A small network was shown many inputs. Here are its activations along a few directions, one row for each input.
Each table varies a few parts of the input and shows all the possible inputs, shuffled.
A made-up example of a description, with smaller parts first: one of 6 places along a line, together with either a single point or one of 9 places around a ring or (one of 3 separate values, together with one of 8 places around a ring).
Shared parts are said once, and a part with two or three values counts as separate values.

Other details of the inputs shift rows strongly along two fixed directions, in all tables alike. That doesn't count.

A family of inputs:
row 1: [-25  26  33  14 -11  -5 -47  15 -18   6  24   0  57]
row 2: [ 15 -36 -25  -5  30   0  25  -7 -14   0  31  36 -24]
row 3: [ 17 -31 -22 -11  38  14  22 -39  -5   9  16  35 -23]
row 4: [-13  14  -1  10  -1  22  29 -20 -35  -7  -1 -16  -9]
row 5: [  9   3  -6  -9 -25  -6  47  13   5 -18 -33 -34 -78]
row 6: [  7 -25 -14 -24   2   9  39  37  34  12 -48 -10 -41]
row 7: [-42  44  48  18 -13   5 -29  -8 -48 -13  20 -27  32]
row 8: [ 21 -33 -42   6  25  16  31 -15 -17   3  23  36 -15]
row 9: [ 20 -19 -27  -8 -20 -22  26  40  27  -6 -35 -11 -46]
row 10: [-33  25  17  19 -10   0 -48  15 -27   1  10   7  62]
row 11: [-10  35  32   8 -15  -4 -52  10 -11  -3  26  -6  55]
row 12: [ 23 -22 -21  -4  36  -3  18 -46   5  -9  34  34 -26]
row 13: [ 26 -32 -30  -1  32  19  28 -46  -6   8  16  32 -16]
row 14: [ -8  -7  -1 -11 -34   4  23  66  49   9 -91 -47 -17]
row 15: [-21  27  38   6 -11   0 -47   9 -13   4  22  -2  60]
row 16: [ 33 -23 -18 -10  35  -2  17 -39  -1  -2  32  30 -27]
row 17: [-18  30  19  18 -15 -14 -55  17 -22  -9  23  -1  54]
row 18: [-25  23  38  10  -5  -8 -53 -11 -11   1   9  -5  58]
row 19: [-18  -9   3 -22 -26  -4  15  63  54  13 -94 -50 -26]
row 20: [ 27 -28 -34   4  26  21  33 -17 -11  11  26  34 -17]
row 21: [ -5  -2   4 -14 -34 -21  12  84  53   3 -79 -51 -37]
row 22: [  8 -31 -25  -6  39  13  23 -46   1   1  20  40 -22]
row 23: [ 31 -14 -25   0  19 -10  19 -51   5 -11  34  35 -23]
row 24: [-24  25  34   6  -9  -3 -50  -2 -10   7  19  -9  60]
row 25: [ 27 -30 -33  -4  27  24  30 -36  -6  13  24  26 -14]
row 26: [  6   4   4 -18 -48 -22  12  69  56  -1 -74 -49 -31]
row 27: [ 16   7  -5   4 -15 -12  -8   8   0   0  19   6   1]
row 28: [-18  -6   1 -13 -26  -6  18  79  47  13 -88 -41 -28]
row 29: [ -4  39  24  11 -28 -15 -53  -6  -7  -1  24 -10  55]
row 30: [ 11 -35 -17  -7  38   1  24 -43   5  -3  25  34 -26]
row 31: [ 19   7   0   0  -6 -17  -9 -18   8  -4   5   5   1]
row 32: [10  1  1 -8  4 -6 -8  0  9  3 10 -5  1]
row 33: [ 16 -31 -32   5  33  18  29 -52   1   1  19  36 -16]
row 34: [-30  53  43  20 -19   1 -36  -8 -45 -21  24 -29  25]
row 35: [-46  49  38  17 -12  13 -25 -12 -51  -9  10 -23  39]
Description of these inputs: one of 5 places along a line, together with either a single point or one of 6 places along a line.
- The inputs of row 35 and row 4 match in every part but the place on the line of 5. If row 3 is changed in the same way as row 35 into row 4, which row does it become? => row 13
- List by row number the other rows that have the place on the line of 5 in common with row 32. => row 11, row 12, row 16, row 17, row 21, row 34
- List by row number the other rows that have the place on the line of 5 in common with row 29. => row 5, row 9, row 23, row 26, row 27, row 31
- Change only the place on the line of 6 in row 3. List by row number the other rows that result. => row 6, row 10, row 19, row 22, row 28

A family of inputs:
row 36: [  1  -2  -8   1   9  13  29  -7 -19  -6   5  -5 -30]
row 37: [ 13 -13 -14  -1  14   4  12 -21   3   1   5  15 -11]
row 38: [  8 -20 -17  -7  10  -2  22  -5  16   1 -16   4 -28]
row 39: [  9 -18  -9  -8  16   8  16   0  -4   8   7  11 -15]
row 40: [ -9 -12  -9 -10 -21  -8  21  53  37   3 -72 -33 -30]
row 41: [ 15  -5 -11   3  11  -3  -4 -21 -12  -2  33  23   0]
row 42: [-23  18  21   8 -14   0 -29  19  -4   3  -6  -9  35]
row 43: [ 13  -6  -8   2  14  -4  -1 -18 -10  -3  35  22   1]
row 44: [  4 -15 -11  -1  11   4  12   0  -3   2   6  12  -7]
row 45: [ -6  24  17   9 -25  -6 -33  11   4   0  -2 -14  35]
row 46: [ 14  -9  -5 -10  11  -4   7  -2   2   2  15   8 -14]
row 47: [ -6  -7  -2 -12  -7   2  38  11  11  -8 -42 -29 -50]
row 48: [  1  18  10  11  -9  -6 -29  -7 -10  -4  18   5  31]
row 49: [ -5   1   6 -10 -17 -14   3  39  29  -1 -37 -23 -17]
row 50: [-14  22  17   9 -17   0 -30   0   5   2  -9 -14  38]
row 51: [ -1  19  10  10   0   2  -3 -26 -36  -9  38   5   2]
row 52: [-14  21  13  10 -20   3 -26  13  -3   5  -8 -12  40]
row 53: [ 10 -16  -5 -11  21   5  11 -16   1   5  12  13 -14]
row 54: [-24  20  26   5 -11  -4 -31   8   4  -1  -9 -11  33]
row 55: [ 10 -11 -16   0   7   7  12  -3  -3   3   3  13  -5]
row 56: [  5 -10  -5   2  21   2   1 -28  -8  -2  25  21   4]
- Describe the family of inputs behind these rows. => one of 3 separate values, together with either a single point or one of 6 places along a line
- The inputs of row 55 and row 37 match in every part but the choice among 3 separate values. If row 42 is changed in the same way as row 55 into row 37, which row does it become? => row 54
- Change only the choice among 3 separate values in row 36. List by row number the other rows that result. => row 47, row 51
- Change only the choice among 3 separate values in row 50. List by row number the other rows that result. => row 45, row 52
- Start at row 46 and move only the place on the line of 6, one step at a time. The first step leads to row 49. Which rows follow, in order? => row 43, row 41, row 48, row 45
